Each row below holds a small network's activations on one input, seen along a few directions.
Each table varies a few parts of the input and shows all the possible inputs, shuffled.
A made-up example of a description, with smaller parts first: one of 4 places along a line, together with either a single point or one of 11 places along a line or (one of 3 separate values, together with one of 8 places around a ring).
Shared parts are said once, and a part with two or three values counts as separate values.
In the rows, 128 means zero.

Other details of the inputs vary at random and push rows far along two fixed directions, the same in every table; ignore that.

A family of inputs:
row 1: [122 142 134 123 122 117 126 124 142 137 132 122 135]
row 2: [135 112 134 122 146 138 136 141  97 118 119 140 134]
row 3: [122 135 119 132 123 124 128 120 143 130 132 124 126]
row 4: [122 138 125 127 116 131 128 123 140 137 135 120 136]
row 5: [133 108 133 127 144 132 129 131 111 117 130 133 129]
row 6: [132 114 135 123 140 135 132 138 107 120 132 131 132]
row 7: [124 132 121 132 123 123 127 119 143 129 138 120 125]
row 8: [124 130 122 133 123 120 126 121 147 129 134 124 125]
row 9: [122 141 120 130 121 125 132 128 139 131 135 121 127]
row 10: [124 131 120 134 124 119 127 122 147 129 131 125 124]
row 11: [122 134 121 133 122 127 127 119 144 134 128 125 130]
row 12: [133 113 134 123 140 132 131 139 110 120 127 134 132]
row 13: [121 141 120 128 119 128 131 126 139 133 134 122 130]
row 14: [132 117 145 117 144 126 128 136 110 124 122 134 140]
row 15: [131 116 135 122 139 139 131 137 108 125 123 134 139]
row 16: [133 110 131 128 145 131 132 133 111 117 123 135 126]
row 17: [125 125 128 129 126 130 126 120 135 132 131 126 133]
row 18: [134 109 130 130 145 127 132 134 114 117 118 139 127]
row 19: [132 110 133 127 143 136 130 131 112 123 117 138 133]
row 20: [122 141 135 122 121 118 125 122 142 137 134 120 136]
row 21: [123 137 118 135 122 126 130 120 144 134 121 128 128]
row 22: [122 136 118 133 123 124 130 120 143 130 128 125 125]
row 23: [123 145 129 127 124 115 130 126 142 136 123 126 133]
row 24: [131 114 137 122 138 140 130 135 108 126 126 133 140]
row 25: [122 142 121 130 119 130 132 126 140 137 126 124 132]
row 26: [122 133 123 132 121 127 126 118 144 135 131 124 131]
row 27: [123 139 120 131 121 122 132 129 142 131 129 124 126]
row 28: [122 134 121 132 122 125 127 118 143 131 135 123 127]
row 29: [133 111 136 123 139 132 130 138 110 120 130 133 133]
row 30: [124 137 134 123 129 119 129 128 134 133 123 127 134]
row 31: [132 114 136 121 139 135 131 136 106 120 134 129 133]
row 32: [131 117 132 123 140 137 134 138 106 121 124 135 133]
row 33: [124 134 119 134 125 122 129 121 144 129 133 123 123]
row 34: [122 133 122 130 121 125 126 117 143 131 137 122 128]
row 35: [135 110 135 122 147 137 135 143  98 117 123 136 131]
row 36: [134 107 132 128 145 128 130 134 115 117 121 138 127]
row 37: [124 137 116 136 125 121 132 122 143 128 127 126 121]
row 38: [125 136 123 129 124 132 134 130 131 133 122 129 133]
row 39: [123 143 117 132 122 124 135 129 139 131 129 124 125]
row 40: [131 114 136 120 138 137 131 135 106 122 133 131 136]
row 41: [124 140 118 132 121 121 134 129 142 131 127 126 126]
row 42: [126 130 120 133 129 126 132 124 133 127 123 130 126]
row 43: [187 158 170 131  58 153  46 135  87 144 112 128  33]
row 44: [123 135 124 128 118 123 129 126 142 132 138 120 130]
row 45: [127 122 126 130 127 123 126 122 138 126 134 125 127]
Each input here is: one of 5 places along a line, together with either a single point or (one of 2 separate values, together with one of 4 places along a line).
The inputs of row 9 and row 6 match in every part but the place on the line of 5. If row 14 is changed in the same way as row 9 into row 6, which row does it become? -> row 1
The inputs of row 18 and row 45 match in every part but the place on the line of 5. If row 38 is changed in the same way as row 18 into row 45, which row does it become? -> row 4
Change only the place on the line of 5 in row 7. List by row number the other rows that result. -> row 5, row 16, row 33, row 37

A family of inputs:
row 46: [ 98 148 127 123 118  83 130  97 198 142 164 100 155]
row 47: [153  97 160 108 143 150 123 162  63 112 140 131 125]
row 48: [ 95 158  94 134  99 134 151 116 182 151 159 101 158]
row 49: [147  96 162 104 133 166 118 154  62 123 130 140 144]
row 50: [ 96 192 124 119 120  81 151 130 189 159 109 118 165]
row 51: [151  87 174 111 155 140 104 123  72 115 127 139 130]
row 52: [153  72 177 112 148 142  97 126  83 119 125 142 137]
row 53: [152  94 122 137 157 160 139 151  64 101 107 151 104]
row 54: [171 174 128 158  60 139  58 110 133 141 107 124  16]
row 55: [ 96 157  78 145 105 119 156 116 188 140 134 120 144]
row 56: [138 118 165 105 176 136 144 157  64 126  75 160 161]
row 57: [ 80  60  72 134 216 133 226 141 133  94 133 147 220]
row 58: [ 93 173 112 115 102 107 149 125 177 147 169  97 161]
row 59: [148  94 159 113 152 157 113 136  65 114 131 136 125]
row 60: [101 158  76 149 117 103 162 125 190 129 143 112 125]
row 61: [150  79 162 114 145 159 106 138  75 117 129 139 131]
row 62: [ 94 184 116 127 113 103 149 121 191 166 100 125 172]
row 63: [ 76  67 117 103 220 109 203 135 132  98 167 124 234]
row 64: [153  70 135 137 159 150 118 138  85 103 105 156 110]
row 65: [ 97 165  86 137 113  98 158 125 186 132 143 114 136]
row 66: [164 199 154 125  35 155  60 126 110 162 133 108  53]
row 67: [102 133  93 153 122  95 136  88 209 136 129 122 138]
row 68: [149 104 148 115 143 169 128 151  55 116 132 134 126]
row 69: [174 167 142 156  64 121  51  97 140 143 103 127  23]
row 70: [168 190 128 147  47 146  70 125 118 147 107 125  29]
row 71: [ 99 148  86 148 126  91 147 110 200 126 143 113 124]
row 72: [157  72 159 127 170 110 112 134  91  97 110 152 108]
The inputs of row 50 and row 62 match in every part but one. If row 46 is changed in the same way as row 50 into row 62, which row does it become? -> row 52
What is each input in this table made of? -> one of 3 separate values, together with either a single point or (one of 2 separate values, together with one of 4 places along a line)
